A small network was trained on made-up records. Each row is its average activation on records with the value named, seen along a few directions.
Values that are neighbours, or in one group, have similar rows; names and order tell nothing.
In the rows, zero is written as 500.
Random noise pushes rows far along 3 fixed directions. That doesn't count. These rows show it; they differ only by the noise:
[669 402 489 523 476 452 475 487 423 500 429 404 477 660 591 703]
[613 471 508 483 418 493 553 542 519 459 548 644 526 562 649 427]
[641 586 457 463 487 518 553 514 499 557 495 611 454 580 558 592]
[554 610 475 434 463 601 590 533 625 525 569 792 513 452 579 347]
[561 443 456 500 586 629 429 411 571 578 358 419 478 506 454 700]


Values of J:
j5: [445 902 397 410 543 610 613 396 623 862 335 553 316 425 297 712]
j6: [466 644 516 468 550 631 519 597 477 460 566 561 402 318 350 432]
j2: [615 667 502 350 608 528 540 412 318 479 562 587 222 462 295 653]
j10: [447 456 551 631 615 235 563 591 349 411 591 284 533 734 446 517]
j1: [282 647 496 525 545 455 593 535 586 611 561 557 599 595 488 443]
j4: [679 845 379 540 538 349 628 545 465 661 595 619 378 629 544 533]
j3: [452 758 441 498 550 558 560 653 447 585 481 685 575 425 298 485]
j9: [395 746 446 452 434 435 530 661 464 559 610 566 439 376 469 419]
j8: [503 519 499 473 436 616 582 490 591 556 557 571 488 397 551 432]
j7: [553 580 450 319 440 381 395 347 381 480 498 608 450 516 542 606]
A value of J combines one of 5 hidden first parts with one of 2 second parts; all combinations occur once.
j4 and j3 share the first part; j4 and j5 share the second. Which value has the first part of j5 and the second part of j3?
Answer: j9
j10 and j1 share the first part; j10 and j6 share the second. Which value has the first part of j6 and the second part of j1?
Answer: j8

Values of Y:
y9: [618 512 471 499 433 576 543 515 526 553 472 497 452 488 557 575]
y7: [428  60 600 654 491 712 253 390 545 433 310 158 617 316 496 518]
y2: [401 210 567 473 511 509 321 316 563 400 372 297 523 492 486 557]
y8: [462 661 437 576 534 543 660 557 641 668 504 563 565 488 442 513]
y4: [676 563 431 434 400 296 524 479 390 490 576 534 477 722 655 703]
y5: [332 341 561 379 621 689 323 335 577 468 426 367 477 356 429 582]
y1: [355 287 519 618 549 405 426 396 611 491 353 249 612 633 559 496]
y3: [621 591 503 465 483 625 583 569 432 527 499 652 386 420 423 486]
y6: [330 697 447 410 713 619 454 564 605 492 580 690 551 394 297 317]
y10: [613 503 499 658 500 224 509 590 195 461 485 263 424 607 435 661]
A value of Y combines one of 5 hidden first parts with one of 2 second parts; all combinations occur once.
y8 and y1 share the first part; y8 and y10 share the second. Which value has the first part of y10 and the second part of y1?
Answer: y6
y3 and y5 share the first part; y3 and y7 share the second. Which value has the first part of y7 and the second part of y5?
Answer: y2
